These are the activations of a small neural network, seen along a few directions. Each row is one input.
Each table varies a few parts of the input and shows all the possible inputs, shuffled.
Descriptions start from the smaller parts, as in this example, which fits no table here: ring(5) and (point or ring(9) or (values(3) and line(4))).
Shared parts are said once, and a part with two or three values counts as separate values.
(in the rows, 128 means zero)

Other details of the inputs shift rows strongly along two fixed directions, in all tables alike. That doesn't count.

Table:
R1: [ 35 194  57  70  77 192 141 136  70 117 210 124 118 108]
R2: [ 71 172  68  99 114 212 143 120  99 143 201 118 127 163]
R3: [108 146 126 131 129  87  23  72 161 210  80 127 106  80]
R4: [170  96 173 149 103 100 242 223  59  23 157 146 161 158]
R5: [168 111 156 133  85 117 241 228  57  20 180 149 151 185]
R6: [233  58 174 230 147  26 146 168 152 102  50 145 157 152]
R7: [221  68 228 185 136  37 147 163 127 114  75 143 142 134]
R8: [ 72 170  77  66 102 192 145 120 113  96 189 127 116 136]
R9: [112 127 144 115 168 110  28  55 187 203  59 108 102  87]
R10: [129 133 136 108 155 103  36  64 211 211  68 116  98  89]
R11: [234  60 181 230 160  36 142 155 138  86  64 163 164 136]
R12: [ 66 168  75  63 104 188 160 132 109 114 180 106 112 130]
R13: [108 127  84 142 183 129  54  61 180 195  69 103 116  83]
R14: [ 72 176  65  93 115 210 151 118 120 158 203 119 130 138]
R15: [113 117  96 116 184 104  33  70 188 147  33 110  99  69]
R16: [ 61 167 132  71  87 223 147 120  80 144 217 122 118 149]
R17: [118 136 101 137 146 157 134 119 132 149 144 128 139 112]
R18: [133 119 147 126 148  96  32  66 201 197  54 113  98 108]
R19: [164 107 158 138  76 119 247 226  64  23 178 145 153 180]
R20: [ 72 176 121  65  92 205 128 116  99 154 206 120 109 164]
R21: [177  87 161 155 133  76 183 180 108  63  99 134 142 121]
R22: [189  94 152 191 134  73 173 172 123 103 108 137 159 163]
R23: [ 63 167  72 102 126 224 139 114  87 140 201 119 131 145]
R24: [107 126  90 147 183 124  54  66 178 186  67 107 123  91]
R25: [176  97 155 150 123  67 179 183 123  64  99 133 142 144]
R26: [132 122 150 125 165 105  20  47 192 187  62 130 103  88]
R27: [110 124  92 112 177 111  33  56 195 142  49 121 101  64]
R28: [ 64 179 125  62  84 205 153 125  93 152 219 115 118 165]
R29: [ 60 180 123  55  96 227 149 117  93 159 228 124 118 129]
R30: [ 76 171 125  67  91 193 144 117 105 163 202 112 111 152]
R31: [185  89 162 154 136  75 180 182 122  65 100 145 145 110]
R32: [191  94 149 188 130  79 181 173 119 107 115 135 155 159]
R33: [120 137 101  99 132 125 129 129 157 118 115 121 117 103]
R34: [108 121  89 151 176 134  48  63 180 184  66 110 118  91]
R35: [179 108 141 213 110  58 157 180  89 110 122 156 163 134]
R36: [184 116 209 142  67 119 226 202  62  62 208 168 154 203]
R37: [ 44 167  77  62 101 223 160 130  85  99 198 114 117 125]
R38: [137 123  90 156 175 102  38  57 204 178  59 126 117 104]
R39: [232  62 233 194 144  30 126 163 129 104  60 153 142 142]
Description of these inputs: values(3) and (point or (values(2) and line(6))).
The inputs of R3 and R35 match in every part but the values(3) part. If R18 is changed in the same way as R3 into R35, which row does it become? -> R6
Which other rows agree with R37 in the values(3) part? List them by row number. -> R1, R4, R5, R8, R12, R15, R19, R21, R25, R27, R31, R33

Table:
R40: [124 147 125 163  93 161 176 160  70 148 211 144 160 177]
R41: [ 88 165 118  83 129 145  73  90 142 172 130 122 105 121]
R42: [ 73 162  97  95 148 160  76  84 126 152 130 123 113  97]
R43: [138 130 153 121 110 128 156 144 131 141 141 117 126 150]
R44: [122 138 155 116 110 164 182 163  83 118 190 141 146 145]
R45: [121 135 122 122 117 154 159 129 110 101 171 139 139 138]
R46: [114 129 103 122 117 158 197 168 108  93 157 114 137 148]
R47: [113 160 156  92  68 167 218 190  58  99 231 145 143 166]
R48: [ 86 152  99  91 143 190 107  91 134 174 153 117 114 109]
R49: [108 149 124 111  80 181 201 174  62  69 223 145 142 152]
R50: [ 87 149  97 106 165 133  53  68 168 179  88 116 110  61]
R51: [ 55 171 106  68 111 168  62  75 133 190 140 104  92 119]
R52: [131 128 145 125 105 160 158 149 105 109 179 142 136 152]
R53: [ 62 170  55  74 114 193 151 135 114 118 181 107 120 115]
R54: [142 105 128 153 178  90  70  85 190 166  43 108 115  83]
R55: [ 69 166  81  87 140 172  82  90 125 147 146 112 107 104]
R56: [ 91 142  72 109 177 116  37  70 184 159  55 110 105  79]
R57: [121 127  86 124 129 143 138 129 134  98 123 132 127 118]
R58: [ 77 139  79 104 142 139  72  90 146 148  90 102 107  99]
R59: [122 124 115 125 187 106   6  52 201 198  45 108  98  88]
R60: [131 131 115 125  77 156 232 207  68  36 205 144 152 168]
R61: [ 92 149 119 102 157 156  62  78 146 177 116 121 113 112]
R62: [ 58 171  46  74 130 202 130 113 107 120 169 112 114 125]
R63: [141 123 165 136 111 145 156 149 104 109 163 153 144 147]
R64: [ 63 164  46  78 156 175  90  79 153 147 130 101 109 116]
R65: [102 153 116 100 108 180 202 155  77 100 213 130 144 143]
R66: [206  79 172 186 168  36 122 139 144  99  59 141 143 126]
R67: [ 70 152  84 102 142 183  74  62 164 166 122 108 105 103]
R68: [137 139 142 110 102 136 172 157 102 122 168 136 128 142]
R69: [ 99 141 140 115  90 162 177 162  50  91 191 131 138 148]
R70: [219  81 190 179 123  43 139 158 146 100  79 158 136 139]
R71: [204  76 195 185 145  80 161 161 140 120  86 130 148 148]
R72: [113 147 118 102 118 129  75  94 168 160 120 125 103 116]
R73: [121 126 116 121 174 117  42  71 195 195  68 109 105  81]
R74: [107 133 158 113  89 175 190 165  67 122 200 129 140 151]
R75: [209  87 185 169 131  43 123 136 169 118  76 146 136 143]
R76: [212  58 213 201 130  46 124 150 140 113  62 149 145 132]
R77: [205  74 163 191 136  42 155 177 139  61  65 156 153 125]
R78: [212  85 183 172 150  30 104 140 153 122  51 144 126 131]
R79: [ 67 164  72  86 150 165  67  74 156 174 125 104 102  72]
R80: [206 100 165 214 120  24 114 150 144 160  82 149 149 148]
R81: [203  81 187 192 138  46 138 158 132  81  75 162 151 114]
R82: [118 126 153 132  75 155 193 170  59  78 192 145 145 146]
R83: [192  90 210 164  92  56 180 191 101 103 118 143 142 146]
R84: [ 90 155  96  96 101 176 202 175  79  84 196 131 143 135]
R85: [216  83 156 247 146  13 116 152 135 135  61 154 162 123]
R86: [212  69 146 193 174   7  97 150 175  90   8 132 133 109]
R87: [132 128 143 122 116 165 162 132 115 118 177 139 142 161]
R88: [113 126 112 133 172 121  60  74 169 163  68 106 108 104]
R89: [155  93 141 162 108  90 156 163 119  79 100 136 141 128]
R90: [105 135  97 117 122 163 174 153 103  91 154 113 131 161]
R91: [175  95 128 160 131  88 172 160 138  69 108 142 148 145]
R92: [130 137 132 112 136 100  73 105 158 158  99 120 105 123]
R93: [163 106 154 149 152 112 121 130 122 128 108 137 132 138]
R94: [ 82 153  95  93 135 199  88  75 142 168 153 125 110 116]
R95: [ 99 155 106  88 136 128  63  84 177 188 108 108  96  95]
R96: [ 76 139  76 103 139 140  83  92 157 159  91  98 110  80]
R97: [100 136 135 117  99 153 166 149  78 115 170 125 134 117]
R98: [206  93 186 162 142  40 126 145 150 118  78 139 135 153]
R99: [112 141 159 107  59 156 176 160  79 110 197 140 131 163]
R100: [ 63 168  53  72 127 197 158 120 123 126 181 108 124 125]
R101: [142 139 154 109  95 135 198 168  98 112 190 134 140 166]
R102: [140 123 109 130 113 138 213 189  86  67 161 135 147 138]
R103: [219  66 170 199 177  20 108 137 164 115  23 143 138  83]
R104: [118 148 149 105  88 164 184 162  84 113 191 123 129 189]
R105: [118 145  72 167 108 130 161 158  99 126 160 133 152 148]
R106: [220  63 208 201 133  72 164 165 139  97  89 145 154 165]
R107: [ 87 157 111  90 111 175  98  87 158 169 145 111 105 139]
R108: [110 119 138 127 156 120  43  73 158 187  73 112 107 104]
R109: [138 136 160 119  94 124 147 147 115 115 157 150 131 146]
R110: [103 140 106 103 169 153  69  64 182 196 105 107 114 101]
R111: [148 116 170 141 114 156 193 169  80 102 174 129 147 189]
R112: [ 73 160  75  94 135 188  88  75 137 149 145 125 110  94]
R113: [128 135 125 126 125 145 160 148  80  93 160 139 135 136]
R114: [124 111  89 143 163 113  72  84 201 144  47 107 111 102]
R115: [104 139 107 107 178 143  43  51 181 194  90 107 109 112]
What is each input in this table made of? -> line(4) and (point or (values(3) and line(6)))
The inputs of R78 and R113 match in every part but the line(4) part. If R68 is changed in the same way as R78 into R113, which row does it become? -> R103
The inputs of R80 and R40 match in every part but the line(4) part. If R83 is changed in the same way as R80 into R40, which row does it become? -> R74
Which other rows does R108 become when the values(3) part takes its other values? List them by row number. -> R74, R76
Which other rows does R55 become when the values(3) part takes its other values? List them by row number. -> R49, R79

Table:
R116: [ 87 163  99 107 135 187 104  95 122 193 168 115 121 134]
R117: [142 136 134 171  74  95 191 201  47  82 180 158 161 138]
R118: [190  97 168 145 131  63 132 145 163 100  81 138 125 146]
R119: [ 99 138  89 130 149 143  79  80 171 193 100 103 116 114]
R120: [198  81 191 205 147  70 106 125 139 145  81 149 146 139]
R121: [ 91 155 136  77 136 158  90  86 145 178 140 112 106 120]
R122: [ 99 147 111 108 121  84  45  94 152 161  76 128 104  60]
R123: [ 67 161  89  58 116 212 164 126 108 104 192 118 115 115]
R124: [100 140 118  83  94 187 229 189  52  35 208 127 139 163]
R125: [142 109 110 160 131 136 200 182  83  56 148 135 155 157]
R126: [127 120 165 115 151 119  32  62 181 184  77 125 100 102]
R127: [187 102 134 178 138  76 138 145 153 116  99 140 144 155]
R128: [196  79 140 193 161  72 160 160 139  85  80 143 157 116]
R129: [ 66 162 108  64 108 190 122 104 137 158 163 102 104 132]
The inputs of R116 and R121 match in every part but one. If R128 is changed in the same way as R116 into R121, which row does it become? -> R123
What is each input in this table made of? -> values(2) and (point or line(6))
